A small network was trained on invented records. Each row is its activation on one of them, seen along a few directions.
Each row is followed by the record's values for the fields Podat, Nopa, Zusud, Nubin, Lobos, Vekog.
A field that a record lacks is left out.
Other fields move the rows too, some of them a lot.
[ 12,  -3,   2,  11,  -9,   5,   3,  -8,   1, -12, -18,  -6,   6, -14, -23,
  22,  14, -14,  -1,   4, -12,  12,  24,   4]
{Podat: u3, Nopa: n2, Zusud: h3, Nubin: y2, Lobos: e2, Vekog: w2}
[  4, -12,   0,   7,  -1,  10,   5,   3,  24,  -1, -10,  -1,   9,   1,  -8,
  16, -17,   2, -10,  19,  -6,   2,   9, -13]
{Podat: u4, Nopa: n5, Zusud: h3, Nubin: y1, Lobos: e2, Vekog: w2}
[ 17,  -2,  19,  -6,   2,   6,  -6,   3, -11,   0,  -3,  -4,  -3, -16, -14,
  -1,   4,  -1,  24,  -1,   4,   5,   8,  -6]
{Podat: u3, Nopa: n1, Zusud: h5, Nubin: y2, Lobos: e2, Vekog: w2}
[ -3, -14,  -8,   5,  -2,  -4, -12,   1, -11, -10,  -1,  -2, -16,   1,  -8,
   6,   0,  13,  12,  -1,  -2,  -1,  -5, -14]
{Podat: u2, Nopa: n4, Zusud: h5, Nubin: y1, Lobos: e2, Vekog: w2}
[  6,   4,  11,   0,   5,  22,  13,   0, -12,  -8,  12,  -7,   3,  12,  -5,
   0,  -9,   1,  14, -18,  -8, -24,  -9, -29]
{Podat: u4, Nopa: n5, Zusud: h5, Nubin: y1, Lobos: e1, Vekog: w1}
[-19,  -7,  24,  -1,   5,  26,  -6, -11,   5,  23,  19,  11,  -5,  -9,   1,
   2,  -6, -22,  -4,  -6, -15,  -3,   7,  -8]
{Podat: u2, Nopa: n4, Zusud: h4, Nubin: y2, Lobos: e1, Vekog: w2}
[ 14,  12, -18, -18,   5, -17,   3,   2,  -4,  -5,  14, -18, -35,   7,  19,
  -4,   6,  23,  13,   3, -15,  13,  -1,  -4]
{Podat: u5, Nopa: n2, Zusud: h2, Nubin: y1, Lobos: e1, Vekog: w1}
[-35,   6,  18, -18,   0,  -2,   8,  -5,  -6,  11,   3,  -4,  -9,  -5,  17,
 -10, -29, -23,  -5,   6,  -2, -37, -14, -16]
{Vekog: w1}
[  1, -15,  26,   5,   3,  19,  -4,   2,   2,  13, -10,  16,  -3, -18,  -5,
  -5,  -5, -15, -11,   0,  -4, -21, -10,   3]
{Podat: u3, Nopa: n1, Zusud: h4, Nubin: y2, Lobos: e2, Vekog: w2}
[ -3,  -6,  14,   4,   2,  34,  -9,  -1,   9,   2,  20,  -1,   4,   4,   3,
   6, -10, -18,  -7,   3,   2, -21,   5,  10]
{Podat: u4, Nopa: n5, Zusud: h4, Nubin: y1, Lobos: e2, Vekog: w1}
[  9,   3,  12,   1, -14,  -1,  -4,  -4, -13,   3,   4,  -4,   0,   0, -23,
   9,   4,   8,  -3, -10, -19,  -5,  20,   0]
{Podat: u5, Nopa: n2, Zusud: h5, Nubin: y2, Lobos: e1, Vekog: w2}
[ -6,  -4,  28,  22,  -7,  27,   5,  -2,  14,  18,   7,   5,  36, -12,  -3,
  21,   7,  -5, -25,   4, -25,   3,  -1,   8]
{Podat: u5, Nopa: n2, Zusud: h3, Nubin: y1, Lobos: e1, Vekog: w2}
[ -9,   5,  -3,  -6, -19,  -5,  18,  17,   3,   5,  12, -11,  14,  -5,  14,
  -5,   7,   9,  -7,   1,  -1,  12,  -8,  -3]
{Podat: u5, Nopa: n2, Zusud: h3, Nubin: y1, Lobos: e1, Vekog: w1}
[-13,  -7,  10,   0,  -3,  11,  -5,   3, -25,   2,  -7, -17,  -1,  -4,   3,
   5, -18,  -2,  15,  15,   1, -11, -16,  -5]
{Podat: u3, Nopa: n2, Zusud: h5, Nubin: y1, Lobos: e2, Vekog: w2}
[ -7,   0,  29,  27, -10,  13,   9, -10,  15,  12,   1,   8,  33,   1, -12,
  15,  13, -13, -27,  -5, -29,  -2,   0,  10]
{Podat: u5, Nopa: n2, Zusud: h3, Nubin: y2, Lobos: e1, Vekog: w2}
[  2,  -7,  -1,  23,  -1,  10,   2,   4, -16,  -4,   3,  -6,   8,   4,   1,
   9,   1,   8,  -1,  -7,   3,  -4,  14,   4]
{Podat: u4, Nopa: n5, Zusud: h5, Nubin: y1, Lobos: e2, Vekog: w1}
[ -9,  -3,  13,  14,   1,  -6, -13,  14,  18,   4,  -5,  -5,  27,  -4, -28,
  23,   3,  17, -23,  -2, -25,  20,  16,  25]
{Podat: u5, Nopa: n2, Zusud: h1, Nubin: y2, Lobos: e1, Vekog: w2}
[ -8,  10,  26,   4,  -9,  12,  16, -12,   5,  11,  16,  -4,  19,   5,  -1,
   3,  11, -10, -17,  -3, -10, -16,  -2,   4]
{Podat: u5, Nopa: n2, Zusud: h3, Nubin: y2, Lobos: e1, Vekog: w1}
[-10,  -7,  17,  12, -12,   9, -11, -26,   5,  12,   7,  -1,  21,  -8,  -5,
   5,   0, -10,  -2,   3, -28, -22,   5,   3]
{Podat: u5, Nopa: n2, Zusud: h2, Nubin: y2, Lobos: e1, Vekog: w2}
[  1,  19,  -9,   0,  -3,  -9,   7, -12,  -3,  12,  -4,  16,  26,   0, -16,
   6,  11,  15,  -7, -21,  -9,  -4,  -5,   4]
{Podat: u5, Nopa: n2, Zusud: h1, Nubin: y2, Lobos: e1, Vekog: w1}
[ -7,   0,  10,   9,   2,  40, -14,  -5,   8,  13,  21,  -1,   2,  10,  -5,
   0,  -1, -20,  -6,   6,   3, -20,   8,   2]
{Podat: u4, Nopa: n5, Zusud: h4, Nubin: y1, Lobos: e2, Vekog: w1}
[ -9,   4,  17,  17, -13,  -5,  -4,  12,   4,  10,  -3,  14,  15,   5,   1,
   8,  11, -15, -14, -15, -21,  -8,  14,   5]
{Podat: u5, Nopa: n2, Zusud: h4, Nubin: y2, Lobos: e1, Vekog: w2}
[ 15,  -6, -15, -14,   9, -24,   0,   8,  -6,  -1,  -4,   2, -34,   1,   2,
 -23,   8,  14,  18,   9,  13,   8,   7,   3]
{Podat: u3, Nopa: n1, Zusud: h2, Nubin: y2, Lobos: e2, Vekog: w2}
[ 10,  -7, -42, -10, -10, -18,  17,   5,   1,  -2,  -4,  -6, -14,   7,   1,
   1,  -6,   4,   5,   8,  21,   0,  -3, -18]
{Podat: u4, Nopa: n5, Zusud: h3, Nubin: y1, Lobos: e2, Vekog: w1}
[  3, -16,  -4,   7,  -9,  34,  -2,  -5,  12,  -2,   0,  24,   4,  11, -16,
   9,   4, -11,  -3,  -7, -25, -22,  -5,   1]
{Podat: u4, Nopa: n5, Zusud: h4, Nubin: y1, Lobos: e1, Vekog: w2}
[ -7,   3,  25,  27,  -8,  28,   3, -11,   8,  11,   1,  18,  13, -10,  -4,
  14,  -5, -22, -20, -15, -12, -14,  19,   7]
{Podat: u4, Nopa: n5, Zusud: h4, Nubin: y2, Lobos: e2, Vekog: w2}
[-18,  -2,  -5, -15,  -1,  -5,  -2, -12, -13, -17,   4,   9, -12,  -6,  15,
 -12,  14,  11,  -9,   5,  16,   4, -13, -12]
{Podat: u2, Nopa: n4, Zusud: h3, Nubin: y1, Lobos: e2, Vekog: w1}
[  7,  -1,  -2,  29,  -5,  15,   4,   8,  10, -10,  -4,   5,   4,  -6,   8,
   7,   6,  -2, -14, -12, -12,   4,  24,  19]
{Podat: u4, Nopa: n5, Zusud: h4, Nubin: y1, Lobos: e2, Vekog: w2}
[ -9,  -3,  -6, -20,  14,  11,   1,  -2,  -7,   1, -12,  -8,   1, -10,   6,
 -14,   1,  16,  13,   0,  16, -13,   9,   9]
{Podat: u3, Nopa: n1, Zusud: h1, Nubin: y1, Lobos: e2, Vekog: w2}
[ 15,  -3, -10,   1,   0,  -6,  -7,  17, -12,  -2, -10, -20,  -6, -14,   3,
   9,  -7,   9,  10,  -3,  -2,  13, -15,  12]
{Podat: u1, Nopa: n3, Zusud: h5, Nubin: y1, Lobos: e3, Vekog: w2}
[  4, -13,  -4,   1, -12,   0,  10,  12,  -1,   3,  16,  -5,  17,  12,  12,
   1,  15,   7,  -6,   0,  -6,  16,  -7,   3]
{Podat: u5, Nopa: n2, Zusud: h3, Nubin: y1, Lobos: e1, Vekog: w1}
[-11,  -6,   9,  20,  -9,   8,  -5, -11,   2,  11,  -1,   3,  13,  -8,  -1,
  12,   4,  -3,  -7,   2, -31, -12,  -5,   8]
{Podat: u5, Nopa: n2, Zusud: h2, Nubin: y1, Lobos: e1, Vekog: w2}
[-29,   4,   4, -52,  -7,  -6, -17,   1,   1, -29,  10,  -3, -24,  -2,  20,
 -19, -14,  -6,  -1,  12,  36, -30, -42, -41]
{Podat: u2, Nopa: n4, Zusud: h3, Nubin: y2, Lobos: e2, Vekog: w1}
[  6, -15,  -2,  13,  -5,  15,  -5,   4,   4,   9,   0,  16,   5,   1, -13,
  -4,  -7,  -4, -22,  -2, -13,   5,  22,  15]
{Podat: u4, Nopa: n5, Zusud: h4, Nubin: y2, Lobos: e2, Vekog: w2}
[ -6, -13,  -1, -15,  -9,   1,  -7,  17, -21,   8,   2, -11,   0,   6,  14,
 -11,  -9,  14,   5,  -8,   4,   0, -16, -16]
{Podat: u5, Nopa: n3, Zusud: h5, Nubin: y1, Lobos: e1, Vekog: w1}
[ 11,   8, -35,  -1,  17, -27,   0,  29,  -5, -23,   5, -12, -17,  -9,  12,
  -3,   2,  19,  16,  15,  20,  12,  -5,  28]
{Podat: u3, Nopa: n5, Zusud: h2, Nubin: y1, Lobos: e2, Vekog: w2}
[-12,  17, -17, -26,   4,   1, -20,   2,   3,   6, -21, -17,  -2,  12,  21,
   1, -22,   5,   1,  -3,  15,  -7, -29,   6]
{Podat: u1, Nopa: n3, Zusud: h1, Nubin: y2, Lobos: e3, Vekog: w1}
[-14,  -9,  43, -41,  -7,  22,   7,  -1,   3,   3,   5,   2,  -9,  31,  25,
 -28,  -2, -20,   7,   2,  11, -53, -32, -52]
{Podat: u4, Nopa: n1, Zusud: h3, Nubin: y1, Lobos: e1, Vekog: w1}
[  6, -12,  24,   8, -22,  13, -13, -26,   1,  10, -20,   7,  12,  -3,  -6,
   1, -14, -21, -17,   8,   6,   9,  -6,   4]
{Podat: u1, Nopa: n3, Zusud: h3, Nubin: y2, Lobos: e2, Vekog: w2}
[-12,  25,  26,  21,  16,  24, -10, -16, -11,  12,   4,  36,  42,  -8,  -8,
   6,   4, -18, -19,   8,   2, -16,  -7, -12]
{Podat: u4, Nopa: n5, Zusud: h2, Nubin: y2, Lobos: e2, Vekog: w1}
[ -7,   3, -14,   0,   5,   2,   7,   6,  -4, -10,  14,  -8, -18,  10,  13,
  -9,  -6,   0,  18,   6,  11, -12,  -1,  -8]
{Podat: u4, Nopa: n5, Zusud: h2, Nubin: y1, Lobos: e2, Vekog: w1}
[  8, -10, -21, -15,   9, -14,   9,  18,  -8, -10, -18,  -9, -18,   1,  17,
 -11,  19,  10,  13,  17,  25,   5,  -3,  -4]
{Podat: u3, Nopa: n1, Zusud: h3, Nubin: y1, Lobos: e2, Vekog: w2}
[  9,  10, -18,  10, -10,  14,  -3, -19,   1,  -7,  -5,  -5,   2, -23, -14,
   5,   6,  18,   0, -12, -16,  21,  21,  19]
{Podat: u2, Nopa: n2, Zusud: h1, Nubin: y1, Lobos: e3, Vekog: w2}
[ -1,  25, -38, -42,  10, -35, -12,  17,  -6,  -9,  -6, -29, -35,   2,  26,
 -13,  -9,   9,   6,  11,  13,  -1, -26,  -6]
{Podat: u1, Nopa: n3, Zusud: h2, Nubin: y2, Lobos: e3, Vekog: w1}
[-40,  -9,  32, -18,  -5,  17, -23, -13,  22,  15,   6, -25,  43, -10,   0,
 -32,  -1, -30,  23,  -1, -19, -35,   4, -41]
{Podat: u5, Nopa: n1, Zusud: h2, Nubin: y2, Lobos: e1, Vekog: w2}
[ -6,   0, -12, -19,   7, -27,  11,  15, -20,  -8, -14,  -1, -21,   1,  18,
 -30,   8,   6,  27,   8,  20,  10,  -3,  10]
{Podat: u3, Nopa: n1, Zusud: h2, Nubin: y2, Lobos: e2, Vekog: w2}
[-21,  11,  -4, -43,  -9,   0,   1,   6,  -2, -12,  -1,  -5,  -9,  13,  11,
  -9, -32, -19,  -3,  24,  22, -38, -26, -27]
{Podat: u4, Nopa: n5, Zusud: h3, Nubin: y2, Lobos: e2, Vekog: w1}
[ 14,  22,   1,  28,  -8,  -8,   3, -17,  18,   6, -12, -13,  11, -13, -23,
  23,   4,  18, -17, -23, -20,  32,  31,  48]
{Podat: u5, Nopa: n2, Zusud: h1, Nubin: y2, Lobos: e3, Vekog: w2}
[-19,  21, -11, -42,  -6, -11,  -8,  18,  -7, -23,   6,  -3, -30,  10,  20,
 -23, -28,  -4,  15,  21,  27, -33, -38, -31]
{Podat: u4, Nopa: n5, Zusud: h2, Nubin: y2, Lobos: e2, Vekog: w1}
[ 28,   0, -28,  12,  11,  -4,  -4, -24,  12,  -1, -17, -16, -10,   5,   5,
  15,   0,  22,   7, -17, -20,  29,  17,  36]
{Podat: u1, Nopa: n3, Zusud: h1, Nubin: y1, Lobos: e3, Vekog: w2}
[ -2,  -7,  -1,  28,  -5,   7,   9,   1,  29,   1, -17,   0,   4,  10,  -7,
  18,  -7,   2, -14,  13,  -9,   8,  18,  -6]
{Podat: u4, Nopa: n5, Zusud: h3, Nubin: y1, Lobos: e2, Vekog: w2}
[  5,  -3, -26,  11,   3,  -9,   2,  16,  -9, -14,   6,   0, -13,   8,  16,
 -10,   1,  14,   6,   7,  12,   5,  -2,  -4]
{Podat: u4, Nopa: n5, Zusud: h2, Nubin: y1, Lobos: e2, Vekog: w1}

Here are new rows. What are their fields?
[ 18, -10, -26,  19,  16,  -9,  12,   9,   6,   0, -11,  -7,  -9, -11, -12,
  20,   3,  15,  -6,  13,  -1,  37,  23,  19]
{Podat: u3, Nopa: n5, Zusud: h3, Nubin: y1, Lobos: e2, Vekog: w2}
[-13,  -2,  15,  17,  -5,  23,   0,   6,   7,  14,  -6,  16,  26, -14, -16,
   4,  -7, -16, -25,  -7, -14,   5,  27,   6]
{Podat: u4, Nopa: n5, Zusud: h4, Nubin: y2, Lobos: e2, Vekog: w2}
[ -8,  -3,  30, -31, -14,  12,   5,  -7,  -7,  10,   0,   6, -15,  19,   8,
 -31, -14, -22,  -3,  17,  26, -38,  -8, -25]
{Podat: u4, Nopa: n1, Zusud: h3, Nubin: y2, Lobos: e2, Vekog: w1}
[  8,   1,  -9, -17,  17,   3,   4,   6,  -3,   3, -18,   1, -17,   1,   5,
 -21,  11,  33,  14,  -3,  23,   6,   8,   3]
{Podat: u3, Nopa: n1, Zusud: h1, Nubin: y1, Lobos: e2, Vekog: w2}
[-23,  10,   5, -28, -15,  21, -11,  11,   2,  -5,   5,   6, -14,   5,  11,
  -4, -23, -24,  -4,   6,  17, -43, -27, -17]
{Podat: u4, Nopa: n5, Zusud: h4, Nubin: y2, Lobos: e2, Vekog: w1}
[-11,   7,  38,  10,  -7,  38, -10, -11,   6,  20,   5,  17,  30, -10,  -7,
  11,   3, -22, -27,  -4, -28, -18,  17,  19]
{Podat: u5, Nopa: n2, Zusud: h4, Nubin: y2, Lobos: e1, Vekog: w2}
[ -1,  -2, -28, -11,  -9, -11,  14,  12,  -2,  10,   8,  -6,   0,   1, -10,
  -1,   1,  29,   5, -13,   3,  12, -12,   5]
{Podat: u5, Nopa: n2, Zusud: h1, Nubin: y1, Lobos: e1, Vekog: w1}
[ -4,  11,   1, -20,   3,   9,   0,   0,   6, -15,  14,   0,   1,  10,  11,
  -9, -19,  10,  21,   1,  21, -32, -10,   0]
{Podat: u4, Nopa: n5, Zusud: h1, Nubin: y1, Lobos: e2, Vekog: w1}
[ 14,  30,  33,  41, -10,  10,  -1,   1,   1,   5,  -1, -14,  14,  -5, -22,
  22,  18,   3, -12, -20, -10,  20,  18,  28]
{Podat: u5, Nopa: n2, Zusud: h5, Nubin: y2, Lobos: e3, Vekog: w2}
[ -1, -11, -13,   4,  18, -14,   8,  11,  -8,   2, -18,  -6, -15,   1,  -2,
  13,   2,  28,   5,   5,  -6,  24,  12,  20]
{Podat: u3, Nopa: n2, Zusud: h1, Nubin: y1, Lobos: e2, Vekog: w2}
[  1,  -6,  17,   7,  -8,   8,  10,  12,   6,  -4,   1,   5,  30,  19,   9,
  11,  15,  -6,  -8, -12, -28,  24,   8,  16]
{Podat: u5, Nopa: n2, Zusud: h3, Nubin: y2, Lobos: e1, Vekog: w2}
[-23,  -4,  -5, -10,  -3,   1,  -1, -18,  -5, -11,   6,  15, -15,  -3,   9,
  -1,  13,   3,  -2,   1,  17,  -8, -22, -20]
{Podat: u2, Nopa: n4, Zusud: h3, Nubin: y1, Lobos: e2, Vekog: w1}
[ -6,   2,  -5,   3,  10,  13,  15,  -7,   4,   0,  13,   2,  -4,  14,  -5,
  -3, -10,   7,  17, -10,  11, -17,   0,   0]
{Podat: u4, Nopa: n5, Zusud: h1, Nubin: y1, Lobos: e2, Vekog: w1}
[ 11,  -1,  13,   7,  15,  -1,   6,   4,  15, -15,  11,   9,  20,  -6,  -9,
  18,  -7,  13,   2,  -5,  -3,   0,  24,  18]
{Podat: u4, Nopa: n5, Zusud: h1, Nubin: y2, Lobos: e2, Vekog: w2}
[  5,   1,   2,  10, -10,   1,   0,   1, -13,   1,   2,  -8, -11,  10,  -8,
  12,   8,  15,   6,  -2, -18,  -9,   2,   1]
{Podat: u5, Nopa: n2, Zusud: h5, Nubin: y1, Lobos: e1, Vekog: w2}
[ -3,   2,  15,  10, -15,  18,   3,  -8,  11,  10,  10,  -5,  23,   3,   4,
  -5,  11,   5, -19,   8, -15,   6,   2,  11]
{Podat: u5, Nopa: n2, Zusud: h3, Nubin: y1, Lobos: e1, Vekog: w1}
[ 24,  18, -14, -33,  18, -53,   9,  16, -14,  -1,  27, -14, -33,  18,  11,
 -14,   6,  14,  12, -14,  -2,  17,   6,  -8]
{Podat: u5, Nopa: n2, Zusud: h2, Nubin: y2, Lobos: e1, Vekog: w1}
[  0,   0, -13, -25, -16,  -4, -11,  19,   3, -11,   5,  -5,  -6,  -6,   9,
  11,   0,   9,  15,   4, -13,   0, -13,  -4]
{Podat: u5, Nopa: n2, Zusud: h2, Nubin: y1, Lobos: e1, Vekog: w2}
[  1,  -8,   1,  13,  -2,  12,  -2,  10,   2,   9,  -1,  20,   2,   8,  -8,
   5,  -4, -13, -19, -12, -11,   4,  22,   7]
{Podat: u4, Nopa: n5, Zusud: h4, Nubin: y2, Lobos: e2, Vekog: w2}
[-11,  11,  12,  14,  -8,  -3,   0,  -5,  16,   8,   2,  17,   0,   3, -13,
   6,  -4, -13,  19,   6,  -3,  -8,  10, -19]
{Podat: u4, Nopa: n5, Zusud: h2, Nubin: y2, Lobos: e2, Vekog: w2}
[ -1, -13,  -1,  11,  -2,  10,  -1,  17,   2,  15,   6,  22,   4,   5,  -7,
  15,  -3, -16, -12, -14,  -2,   2,  19,   0]
{Podat: u4, Nopa: n5, Zusud: h4, Nubin: y2, Lobos: e2, Vekog: w2}
[ -5, -11,   7,  16,  -5,  17,   7,   8,   8,   4,   0,   9,   4, -12,   8,
  12, -14,  -7, -12,  -7,  -9,  -8,   9,   9]
{Podat: u4, Nopa: n5, Zusud: h4, Nubin: y1, Lobos: e2, Vekog: w2}
